These are the activations of a small neural network, seen along a few directions. Each row is one input.
Each table varies a few parts of the input and shows all the possible inputs, shuffled.
A made-up example of a description, with smaller parts first: line(4) and (point or ring(11) or (values(2) and ring(8))).
Shared parts are said once, and a part with two or three values counts as separate values.

Other details of the inputs vary at random and push rows far along two fixed directions, the same in every table; ignore that.

Table:
x1: [ -6.2 -23.7   7.9 -10.0   3.8  44.0  -4.7  -5.5 -32.3 -20.7 -19.7  37.4
  -2.8]
x2: [ 28.2  32.8 -24.0   7.3  -5.0 -68.4   8.7  -2.8  34.3  42.1  36.3 -48.3
  10.6]
x3: [ 21.1 -50.1 -23.3  34.2  -5.0 -42.1 -34.1 -11.6 -28.1 -21.7  14.5 -54.5
   5.5]
x4: [-24.9 -19.6   5.9  -3.4 -13.3  44.8 -16.8  -1.5 -25.3 -15.5 -22.8  18.6
 -10.2]
x5: [ 30.5 -56.0  -3.6  42.4  -6.4 -44.4 -20.3   4.4 -23.6 -14.1  -5.3 -48.1
   2.8]
x6: [-24.9  -7.5   3.2  11.4 -12.7  47.9 -34.1  17.0  -4.7 -34.1  -1.5  15.5
 -14.6]
x7: [-27.7 -13.7  18.3   5.8   9.8  37.9  -5.8  13.0 -10.3 -43.9 -11.7  24.0
  -9.3]
x8: [ 51.5  19.4  -9.2  -1.0  10.8 -68.0  35.7 -15.6  25.1  48.2  14.7 -29.4
  22.2]
x9: [-30.9 -15.7   5.4  -8.7  10.7  33.8  -6.9  -5.0 -23.1 -38.6 -14.9  26.0
  -9.4]
x10: [-21.6  69.3  -6.9 -37.1 -13.4  21.5   9.1  -0.3  46.4  38.0  19.2  17.9
  -3.5]
x11: [-25.4 -24.4   4.2  -6.1 -13.3  43.9 -15.4  -1.5 -27.8 -13.4 -17.4  22.9
 -10.2]
x12: [-20.2 -21.5   7.2  -3.4 -13.7  47.1 -16.6   4.9 -18.7 -18.1 -22.8  16.4
 -13.0]
x13: [-31.3 -20.0   3.5 -11.5  10.7  32.9  -5.4  -5.1 -25.3 -36.6  -9.5  30.7
 -10.4]
x14: [ 47.0  20.7 -10.1  -0.3  11.4 -70.5  35.0 -22.2  17.7  50.1  15.1 -27.4
  24.1]
x15: [ 23.7 -51.0  -2.5  36.2  16.4 -54.6  -7.4   1.1 -21.8 -36.3   4.2 -42.9
   7.4]
x16: [ 26.4  23.9 -13.0  -2.2  17.4 -79.6  36.3 -15.8  32.3  32.6  26.7 -36.9
  14.7]
x17: [  0.0  67.8  17.7 -27.8   5.8  21.1  36.6   8.3  45.9  45.6   0.0  39.9
   7.7]
x18: [ 29.3 -56.5  -8.8  39.7  -4.5 -43.0 -16.7   2.0 -29.1 -11.0  -5.1 -50.3
   1.4]
x19: [  2.2  67.8  16.2 -35.8   3.7  18.1  34.6   7.4  41.6  44.5  -2.1  38.9
   7.6]
x20: [-29.5 -14.4  -5.9  -8.2 -12.0  46.2 -32.4  -0.3 -21.9 -25.2   2.7  16.5
 -11.8]
x21: [ 48.7 -56.2  -6.5  35.6  12.6 -42.8  -5.5  -1.0 -33.0 -17.5  -8.7 -36.7
  12.1]
x22: [-21.0  75.5  -0.6 -30.1 -14.0  18.0   6.9  10.5  51.3  36.1  19.3  21.2
  -3.5]
x23: [-26.7 -13.8   9.4  -4.4  10.9  36.8  -5.2   9.5 -18.8 -41.3 -15.1  22.7
 -12.2]
x24: [-18.3  66.8  15.5 -22.4 -10.8  19.3  24.6  10.3  49.3  50.8   3.8  26.1
  -5.2]
Each input here is: values(4) and line(6).
Question: The inputs of x24 and x4 match in every part but the line(6) part. If x6 is changed in the same way as x24 into x4, which row does it become?
Answer: x3
Question: Change only the line(6) part in x15. List by row number the other rows that result.
Answer: x7, x9, x13, x16, x23

Table:
x25: [-10.4 -48.1  12.5  15.7  38.3   1.7   3.5   2.4 -34.1 -74.6 -13.2  10.8
  -2.4]
x26: [ 10.4  -6.5 -17.0  12.5   1.1 -40.4  -9.9  -0.9   3.4  -3.7  24.1 -32.8
   1.8]
x27: [ -8.8 -45.1   2.1  31.6  -4.9  19.2 -37.2  16.2 -20.4 -54.3  -5.5 -13.0
 -11.6]
x28: [ -9.2  10.0  -2.0 -24.6  -7.9  43.9  -3.9  -9.7 -10.5   9.7 -13.5  30.3
  -2.2]
x29: [ 13.2  -3.7  -3.2  29.4  -2.0 -37.2 -10.1  17.5  14.6  -7.4  11.3 -40.1
  -0.4]
x30: [ -5.5   7.1   4.4 -17.5 -10.8  44.2  -4.2   4.2  -7.2  10.2 -13.7  30.0
  -4.8]
x31: [-49.5  14.0  -7.9 -28.5  -5.0  27.3  -5.4 -11.7  -2.1  -9.9   7.3  18.0
 -13.2]
x32: [-33.5  21.1  -8.5 -24.6  -2.9  34.0 -12.2  -6.3   2.1 -14.5   8.8  20.5
  -7.1]
x33: [ -9.9  57.9  -2.1 -11.4  -4.3 -21.9  15.2   0.9  45.6  38.1  28.8  -0.6
   4.4]
x34: [ -2.6  10.0  19.5  -1.6 -14.1  44.9  -4.3  22.1   4.4   7.6 -25.8  21.1
  -7.6]
x35: [ 18.9  42.8  17.5 -27.9  32.1 -26.2  63.1  -9.6  27.2  34.4  -5.5  27.1
  17.0]
x36: [ 32.3 -17.4  -0.7  21.7  -7.1 -27.6  -0.1  -4.0  -5.3  23.3   0.6 -20.4
  10.9]
x37: [ 37.7 -18.4   1.7  22.6  -8.0 -24.8  -0.3   3.6   2.8  18.5  -4.8 -26.8
   8.5]
x38: [ 17.1 -23.8 -16.4   2.5  -4.5 -37.2   6.0 -24.7 -20.6  22.6   0.9 -24.1
   6.7]
Question: What is each input in this table made of?
Answer: values(2) and (point or line(6))
Question: The inputs of x35 and x25 match in every part but the values(2) part. If x38 is changed in the same way as x35 into x25, which row does it become?
Answer: x31
Question: Change only the values(2) part in x36. List by row number the other rows that result.
Answer: x33
